Each row below holds a small network's activations on one input, seen along a few directions.
In each table, some parts of the input vary, and every possible input appears once, in random order.
Descriptions start from the smaller parts, as in this example, which fits no table here: one of 5 places around a ring, together with either a single point or one of 11 places along a line or (one of 3 separate values, together with one of 4 places along a line).
Shared parts are said once, and a part with two or three values counts as separate values.
(in the rows, 128 means zero)

Rows:
row 1: [147 107 151 135 222 118 111 116 105 122 121 147 130 141  77 148]
row 2: [146 132 142 123 218 113 134 125 131 150  95 169 140 146 112 145]
row 3: [150 136 144 129 235 129 116 107 143 117 131 164 132 153 104 140]
row 4: [115 138 126 124  76 116 140 130 136 127 123 128 143 103 148 117]
row 5: [159 114 110 121  76 142 122 138 147 145 191 143  72 126 145 105]
row 6: [154  91 163 133 218 118 113 115 108 134 119 121 137 137  83 156]
row 7: [104 125 127 132  90 122 143 121 139 104 152 113 129 114 135 117]
row 8: [136 124 144 132 229 119 130 120 136 131 131 156 131 153  93 150]
row 9: [163  99 162 135 210 116 118 122  97 152  82 133 141 127 102 145]
row 10: [112 150 121 140  62 127 132 119 131 135 117 112 131 126 148 111]
row 11: [159 148 143 126 224 123 120 115 132 138 101 180 145 145 120 136]
row 12: [108 123 134 124  86 108 140 152 122 124 118 111 132 117 165 107]
row 13: [110 114 116 119  97 120 148 161 130  90 151 101 130 132 151 119]
row 14: [104 112 130 130  97 116 145 146 124 101 150  96 121 131 147 107]
row 15: [115 117 111 118  92 116 159 163 114 109 118 114 139 129 168 105]
row 16: [102 152 113 126  65 152 120 116 145 119 149  99 125 119 122 140]
row 17: [108 151 112 125  59 154 133 124 129 136 113 113 136 118 141 125]
row 18: [102 155  94 126  51 159 115 127 131 138 112 108 134 103 143 140]
row 19: [102 142 124 144  72 133 128 113 141 115 146  99 122 134 134 116]
row 20: [158 109 151 126 209 113 113 115  96 143  89 163 141 134  98 141]
row 21: [ 91 153  90 130  64 164 112 123 142 120 144  92 125 109 122 147]
row 22: [170 124 108 121  67 136 124 148 135 167 164 155  82 120 158  99]
The inputs of row 21 and row 18 match in every part but one. If row 16 is changed in the same way as row 21 into row 18, which row does it become?
> row 17
What do these inputs look like to the network?
> one of 2 separate values, together with either a single point or one of 4 places along a line or one of 6 places along a line
Change only the choice among 2 separate values in row 3. List by row number the other rows that result.
> row 11
Change only the place on the line of 4 in row 6. List by row number the other rows that result.
> row 1, row 3, row 8

Rows:
row 23: [166 134 143 139 213 118 115  93 161 146 130 177 123 133 138 140]
row 24: [124 163  87 136  34 179 116  99 158 162 110 103  95  93 141 158]
row 25: [196  90 151 129 188 152 107 105 125 161 133 158 135 126  81 140]
row 26: [135 114 139 113 213 138 135 149  89 120  83 133 156 142 100 153]
row 27: [176 150 115 114 207 124 129 122 151 136 101 194 111 139 119 147]
row 28: [ 81 107 144 145  89 109 157 168 122  77 166 107 121 103 130 120]
row 29: [114 157 131 120 214  94 137 138 110 105  74 158 146 152 104 161]
row 30: [174 117 108 115  50  94 145 157 111 181  97 173 129 107 194  65]
row 31: [107 142 164 138 219  94 124 114 127 115  97 141 158 145 117 149]
row 32: [ 67 181 127 146  79 171 128 131 124  98 136  88 149 166 132 124]
row 33: [180 103 170 134 207 128 111  84 154 162 136 142 120 123 100 121]
row 34: [151 111 128 114  59  86 172 168  99 139  64 126 176 113 195  74]
row 35: [139 101 130 133  84 134 147 154 161 108 191 140  89  92 146 106]
row 36: [100  85 128 108 128 102 134 171 100  92 173  71 111 157 158 107]
row 37: [136 150 109 132  68 147 141 123 146  94 174 143  94 127 134  98]
row 38: [ 70 137 117 128  77  97 161 130 125  92 147 107 131 136 110 111]
row 39: [118 156  97 134  74 184 129 114 180 148 151 129 119 153 139 116]
row 40: [113 152  92 121  42 143  88 116 156 157 155 121 115 101 133 139]
row 41: [143  80 120 110 117 111 130 169 138 147 210 110  75 160 164 110]
row 42: [111 106 174 133 213  89 113  93 115 131 102 111 154 133  80 136]
row 43: [ 85 166 107 134  42 171 124  97 114 106  86  64 134  98 144 157]
row 44: [ 75 163 111 146  48 148  95 126 110  96 115  78 141 104 132 138]
row 45: [162 119 115 111 212 139 110 138 103 171 131 181 113 132 101 147]
row 46: [149  89 166 138 196 123 123 114  92 126 108 114 177 136  80 156]
The inputs of row 35 and row 28 match in every part but one. If row 37 is changed in the same way as row 35 into row 28, which row does it become?
> row 38
What do these inputs look like to the network?
> one of 2 separate values, together with either a single point or one of 5 places around a ring or one of 6 places along a line

Rows:
row 47: [154 104 174 123 187  80 165 130 114 131  92 139 146 145 157 113]
row 48: [185  82 157 130 167  98 125 129  93 158 123 166  90 115 124 116]
row 49: [116 147 147 139 171 107 132 101 111 111  67 145 189 127 108 148]
row 50: [110 107 135 119  66  98 161 151 146  84 155  69 132 140 196  93]
row 51: [152 178  82 115 111 155 120 128 157 183 132 189  95 118 161 115]
row 52: [125 140 150 141 153 137  95  84 108 166  71 121 132 130  80 165]
row 53: [172  86 119 108  91 121 131 169 106 184 120 150 109  99 153 108]
row 54: [170 154 112 141 179 128 109  98 167 157 128 201  91 136 119 122]
row 55: [107 124 135 151 177 171  89 105 122 118 139  88 141 134  63 168]
row 56: [111 159 106 113  99 131 141 128 112 119  61 132 192 111 140 136]
row 57: [142 157 117 127 194 151 119 119 176 130 197 160  90 144  94 143]
row 58: [118 100 154 122 210 103 148 159 119  87 159 106 150 170 125 110]
row 59: [129  74 114 133  40 122 141 150 122 115 187 117  78 111 152 102]
row 60: [114 158 116 121  81 162 104 119 103 179  69 115 134 115 115 158]
row 61: [ 61 147 116 131  54 134 147 117 140  68 127  89 166 111 136 125]
row 62: [ 88 135 136 132 192 131 124 119 125  69 130 108 189 138  88 155]
row 63: [ 85 145 123 136  37 155  95 105 141 121 130  54 114 116 112 146]
row 64: [131 173 103 134  56 153 120 121 188 118 199 135  82 127 151 106]
row 65: [157  59 133 131 180 117 126 153 113 116 182 136  87 130 100 139]
row 66: [133 132 130 112 114 106 167 176  96 144  93 138 152 143 185  94]
The inputs of row 47 and row 52 match in every part but one. If row 66 is changed in the same way as row 47 into row 52, which row does it become?
> row 60
What do these inputs look like to the network?
> one of 4 places along a line, together with one of 5 places around a ring
A walk changes only the place on the line of 4. It starts at row 61 and steps to row 56. List the rest of the walk in order.
> row 49, row 62
Change only the place on the ring of 5 in row 62. List by row number the other rows that result.
> row 55, row 57, row 58, row 65

Rows:
row 67: [125 119 126 119  89 114 149 162 143  97 170 107 113 124 169 107]
row 68: [152 103 158 128 185 118 127 133  95 145  94 115 133 140 117 138]
row 69: [139 126 155 130 194 102 133 131 119 122 102 149 153 160 134 118]
row 70: [123  96 121 118  73 127 142 154 114 112 165 115 111 125 141 101]
row 71: [120 121 126 139  95 144 115 105 132 132 160 122 102 124 100 120]
row 72: [161 119 155 126 186 100 138 130 111 145  83 161 151 120 125 128]
row 73: [  9 178 118 138  51 145 158 103  98  75  53  32 207 109 110 165]
row 74: [140 127 110 112  79 118 151 154 108 140 126 155 104 109 166  94]
row 75: [130  83 152 133 179 112 146 121 108 116 120 123 144 139  94 135]
row 76: [152 147 121 135  96 132 114 107 147 163 120 161 114 104 137 122]
row 77: [106 141 122 128 169 132 112 124 143 102 154 130 125 127 105 152]
row 78: [119 161 114 125 166 144 119 122 132 125 128 158 130 152 116 138]
row 79: [138 131 109 119  84 127 162 157 147 126 141 133 124 144 183  93]
row 80: [120 124 120 132 154 149 107 117 119 113 147 129 125 129  84 146]
row 81: [124 138 128 136 108 131 128 112 175 121 162 113 111 122 129 131]
row 82: [154 165 120 121 161 145 117 116 117 139 110 162 122 115 118 142]
row 83: [134 150 120 139 102 135 117 112 169 146 136 148 123 142 143 117]
row 84: [129 111 160 130 198  98 145 126 124  96 129 116 139 140 125 135]
row 85: [142  94 116 117  71 125 119 162 130 150 134 112 123 118 168 113]
row 86: [141 121 123 138  93 142  93 114 147 171 131 119 115 117 127 135]
row 87: [129 132 116 127 155 149  95 126 111 151 122 129 120 127  99 157]
What do these inputs look like to the network?
> either a single point or (one of 4 places along a line, together with one of 5 places around a ring)
